These are the activations of a small neural network, seen along a few directions. Each row is one input.
In each table, some parts of the input vary, and every possible input appears once, in random order.
A made-up example of a description, with smaller parts first: ring(5) and (point or ring(9) or (values(3) and line(6))).
Shared parts are said once, and a part with two or three values counts as separate values.

A family of inputs:
x1: [-21   5  12  -6 -34 -18   0 -21   7  29   6]
x2: [ -5  -7  -5  12 -52  13  10 -18 -22   8  -4]
x3: [-11   7  24  -4   6 -30 -12   3  34  29  10]
x4: [-21   6  13 -11  14 -35 -24  -4  23  14  21]
x5: [ 21  -3 -13  14 -13  31  23   3 -21 -19 -25]
x6: [ 14  -4 -27   4  -8  25  12   1 -29 -30 -15]
x7: [ 30  -7   1   5  34  16   9  22  -5 -14 -25]
x8: [-10  -3 -21   1 -45  11   1 -23 -25  -3   8]
x9: [ 22  -5 -10   1  38  17   0  20 -11 -29  -8]
x10: [-28   6   1 -11 -31 -17  -9 -24   1  14  24]
x11: [ 2  3  4 -6 48 -8 -7 19 21 -6 11]
x12: [ 8  0 19  2 43 -4 -3 21 25  7 -4]
Q: What do these inputs look like to the network?
A: values(2) and ring(6)
Q: The inputs of x10 and x6 match in every part but the ring(6) part. If x1 is changed in the same way as x10 into x6, which row does it become?
A: x5

A family of inputs:
x13: [ 11  -1 -20 -12  40  -4 -13  23  17  -7   3]
x14: [-16   4  11  -9 -20 -24 -16  -2  28  42  12]
x15: [  8  11 -27  -3  23   9  17  -5 -27 -22   0]
x16: [-21   5   8   3 -51  -1  -6 -26  -1   4  10]
x17: [ 31 -16  22  22  16  33  30  14 -21  -4 -44]
x18: [ -7   6  26  -4  24 -25 -17   9  34   3  15]
x19: [-26   5   2   0 -36  -4  11 -33 -15  25   3]
x20: [ -5   0 -22   2 -22   7  20 -25 -35  -8   1]
x21: [-14   1 -12  -2 -50   1  -7 -21   1  27   9]
x22: [ -4   1 -16   3 -36  15   5 -14 -20 -28   8]
x23: [ 12  -4 -37   0   9  14  -3  13 -15 -22   4]
x24: [-19   7  33  -3 -22 -29 -18 -10  23  19  14]
x25: [ -7  -3   8  -9  25 -21 -18  19  35  24  12]
x26: [ 32 -23   8  20   2  43  16  34  -4  -2 -39]
x27: [  4   6  -7 -14  54  -8   4   7   0  -8  -2]
x28: [ 37 -14  27  28   1  33  13  21  -5 -25 -36]
x29: [ -3  -7 -36   1 -35  17   5  -6 -17  -6   5]
x30: [  9   6   0 -11  39  -6 -13  15  14 -29   5]
x31: [ -9   5  22  -7  39 -31  -4   0  17  23   8]
x32: [ 11   4 -17   2   8  11  -4   5 -17 -44   6]
x33: [-24   7  27  -7  -7 -32  -1 -17   9  39   6]
Q: The inputs of x31 and x25 match in every part but one. If x17 is changed in the same way as x31 into x25, which row does it become?
A: x26
Q: What do these inputs look like to the network?
A: values(3) and (point or ring(6))
Q: Which other rows does x20 become when the values(3) part takes its other values? List them by row number.
A: x22, x29
Q: List by row number the other rows that have the values(3) part in common with x32.
A: x16, x18, x22, x24, x28, x30
